These are the activations of a small neural network, seen along a few directions. Each row is one input.
In each table, some parts of the input vary, and every possible input appears once, in random order.
A made-up example of a description, with smaller parts first: ring(5) and (point or (values(2) and line(4)) or ring(11)).
Shared parts are said once, and a part with two or three values counts as separate values.

Table:
x1: [ -8.5   1.6   6.7 -13.0   1.6  12.1  -1.5  -5.4  -4.8 -28.9  -4.3  -3.7]
x2: [-9.1  6.6  5.1 -4.7 -1.9 -2.5  6.6  0.4  5.5 -3.1  5.5  7.5]
x3: [ -9.8   2.3   8.2 -15.1   2.7  13.6   1.2   0.9 -10.3 -21.7   0.2  -1.2]
x4: [  1.8   7.1   8.5  12.5  -4.3  -9.4  -2.3  -6.8  -1.8   4.4  -1.4 -10.1]
x5: [ -4.7   5.4   3.2  -8.6  -2.2  16.5   0.8  -1.5 -10.2 -20.6   1.9   4.5]
x6: [-6.5  8.3  2.3 -4.2 -7.2 -6.3  6.6 -6.0  4.2 -3.4 -2.4  9.2]
x7: [-0.4  7.4  8.3 11.0 -2.2 -8.1  0.2 -1.3 -7.0 11.5  3.0 -7.6]
x8: [  5.6 -18.4   2.1   6.6   8.5   7.2  -0.8  -6.3   6.2  27.0   5.8   2.7]
x9: [-7.9  7.0 -0.8 -0.9 -9.3 -3.1 11.0 -1.3  5.8 -2.4  2.2  2.9]
x10: [-3.9  9.4  1.4  2.1 -7.2  1.4  6.3 -0.8  5.6 -2.3  6.6 13.6]
x11: [  3.0 -22.7   6.4   1.7  11.5   1.6  -3.0 -10.1  10.6  19.1   0.9  -4.8]
x12: [  3.4 -19.9   3.5   0.5   7.9  -0.4  -0.1 -10.6   4.5  26.0  -2.5  -1.3]
x13: [ -7.4   5.4   4.6  -2.4  -3.9  -3.8   4.1  -5.5  10.8 -11.0   1.1   5.3]
x14: [  0.5 -21.7   5.4   0.4  14.0   3.4  -0.6  -4.6   6.1  26.6   5.0  -3.1]
x15: [ -7.5   4.3   6.2 -15.2  -2.9   9.6   1.9  -4.2 -12.3 -21.9  -7.1   1.0]
x16: [  1.6 -20.7  -0.2   3.7   6.6   3.5   3.9  -6.4   6.7  27.3   1.3  -7.5]
x17: [ -9.0   3.7   1.7 -12.5  -4.4  12.9   5.0  -1.2  -9.2 -20.3  -2.9  -6.7]
x18: [ 4.7 11.3  4.6 16.6 -6.6 -4.6 -0.4 -3.0 -5.7 12.4  3.7 -1.9]
x19: [  2.2   9.3   6.7  11.4  -7.7 -11.3   1.0  -6.1  -8.2  11.2  -4.9  -5.6]
x20: [  0.3   8.7   2.3  14.5  -8.6  -7.9   4.2  -2.8  -5.3  12.8  -1.2 -12.4]
x21: [ 51.8   5.6 -86.3  -4.4  15.4 -24.5 -43.8  82.6   8.5 -42.7 -10.5  19.2]
What do these inputs look like to the network?
Answer: point or (line(4) and values(5))

Table:
x22: [-20.5  -9.5  20.8  -6.8  -2.7  13.9  18.7 -30.7  10.7   9.6  -1.5  -1.3]
x23: [ 12.3 -22.6   6.9  32.0   2.1 -13.0   7.7 -13.2   6.5  81.1   9.3  -9.5]
x24: [ 20.1 -20.3 -24.0 -15.4  11.6  11.5 -21.6  20.6  -5.7 -22.8  -4.7  -1.2]
x25: [-17.9 -19.5  24.8 -11.1  10.7  17.1   8.2 -25.0  -1.0  11.4  -1.4   3.7]
x26: [-12.4 -22.6  21.4 -10.2  15.2  26.6   1.1 -12.7  -6.9   7.0   1.5 -17.4]
x27: [ 37.5 -13.8 -35.9  29.7  17.5 -37.2 -27.0  27.7  21.9  34.9  -2.7  -0.1]
x28: [ 10.9 -11.1 -23.5 -22.1  13.8   2.7 -11.7  20.2   1.5 -18.5  -1.6  13.6]
x29: [  6.8  32.1 -21.4   6.8 -17.3 -14.1  -5.9  22.7 -17.4 -32.5 -13.2  -1.1]
x30: [  7.6  26.5 -18.1   7.7  -8.3  -2.1  -9.6  23.4  -6.7 -27.9   3.1  12.6]
x31: [  4.5  -0.2 -29.3 -14.0   6.6   2.6  -3.1  18.7  11.3 -21.8   1.3  11.0]
x32: [-13.9  18.4  33.5   8.6 -12.0   3.8  12.8 -29.2  -7.2   2.2   6.9  -2.2]
x33: [-19.1   0.4  33.5  -0.5 -14.1   3.0  18.8 -28.2   4.5   4.9   3.1  -0.5]
x34: [  2.7  13.9 -15.8  -9.3  -5.6  -6.7  -3.0  28.6   7.0 -24.5   1.8  11.3]
x35: [-18.6  28.4  27.1   4.5 -17.5  -8.1  14.5 -23.0 -18.5  -3.2  -1.7 -19.0]
What do these inputs look like to the network?
Answer: values(2) and (point or line(6))
Changing only the values(2) part turns x23 into x27. The same change can be made to x25. Which row results?
Answer: x28
Change only the values(2) part in x30. List by row number the other rows that result.
Answer: x32

Table:
x36: [-42.8 -15.7  32.2 -24.7  -9.6  21.3  46.8 -54.0  32.8  11.2   0.4  21.0]
x37: [  9.0 -15.1 -31.6 -25.4  12.9 -11.2 -18.1  24.4  12.5 -47.0 -13.7  -8.3]
x38: [ 23.1  16.9 -53.6  11.7  -7.1   3.0  -4.9  54.9 -11.6  23.6  14.4  15.0]
x39: [ 29.0  23.7 -32.2  21.0  11.8 -36.6 -35.7  20.5  13.7 -20.1  -7.0   8.5]
x40: [ 18.6  14.0 -41.7  13.5   1.1 -42.3 -17.5  28.1  12.6 -21.0 -21.9 -12.5]
x41: [ 36.6  20.2 -26.1  19.7  -3.9 -19.0 -35.4  32.4   8.9  -5.9  -5.0  21.7]
x42: [ -9.6 -48.0  42.7  -3.6  20.0  45.1   5.5 -48.5 -23.7  40.1  -9.8 -39.2]
x43: [-27.3 -35.2  47.2 -23.6  23.0  13.0  12.9 -38.8   4.4  37.5  -4.5  -3.1]
x44: [ 14.1   7.1 -44.4   8.9  -9.8 -41.0  -5.0  39.5  12.7 -10.7 -23.7 -22.3]
x45: [-25.1  19.4  56.8  34.2 -11.8  -1.4  21.3 -36.4   9.8  37.9  33.9 -13.6]
x46: [ 18.7  -7.1 -25.0 -16.9  25.2  -4.6 -33.7  13.5  12.0 -47.9  -1.3  12.7]
x47: [-39.5 -10.3  55.5  -0.8  10.2  35.9  19.1 -39.0  12.5   6.5  23.2  -5.1]
x48: [ 34.0  12.5 -33.9  23.9   0.1 -11.0 -10.0  48.5  -5.2   9.0   6.9  28.5]
x49: [  3.7 -20.9 -35.0 -32.5   4.8  -9.3  -6.1  34.9  12.7 -38.3 -16.4 -18.4]
x50: [-42.5  35.5  33.6 -20.1 -25.6  27.9  14.2 -22.6 -46.8 -59.5 -10.4  -4.1]
x51: [-15.2 -14.7  43.5  16.1   0.2 -26.6  12.1 -40.4  -0.1  70.6   3.9  -9.6]
x52: [-16.8  78.1  37.5  10.4 -44.1  -5.0  23.8 -17.0 -49.4 -30.7  -3.9 -16.3]
x53: [-33.3   8.4  28.6  10.0 -35.6 -16.1  46.2 -54.8  30.6  43.0   9.3  16.4]
x54: [ 12.2 -11.0 -46.9 -26.5  11.6  33.6  -3.7  43.6 -11.6  -8.8  16.2  18.7]
x55: [ 23.0 -16.9 -27.3 -13.6  17.2  22.3  -8.4  38.5  -5.6 -22.8  10.9  31.7]
x56: [  4.3 -27.7  39.1  33.7  -0.4   8.8   7.7 -51.2 -29.4  69.8  -2.5 -48.0]
x57: [ 25.8 -13.2 -18.9 -15.6  10.0  13.4 -31.0  24.1   8.2 -36.5   1.0  26.3]
Changing only one part turns x53 into x36. The same change can be made to x38. Which row results?
Answer: x54
What do these inputs look like to the network?
Answer: values(2) and (point or line(4) or line(6))
Change only the values(2) part in x44. List by row number the other rows that result.
Answer: x49
Change only the values(2) part in x52. List by row number the other rows that result.
Answer: x50
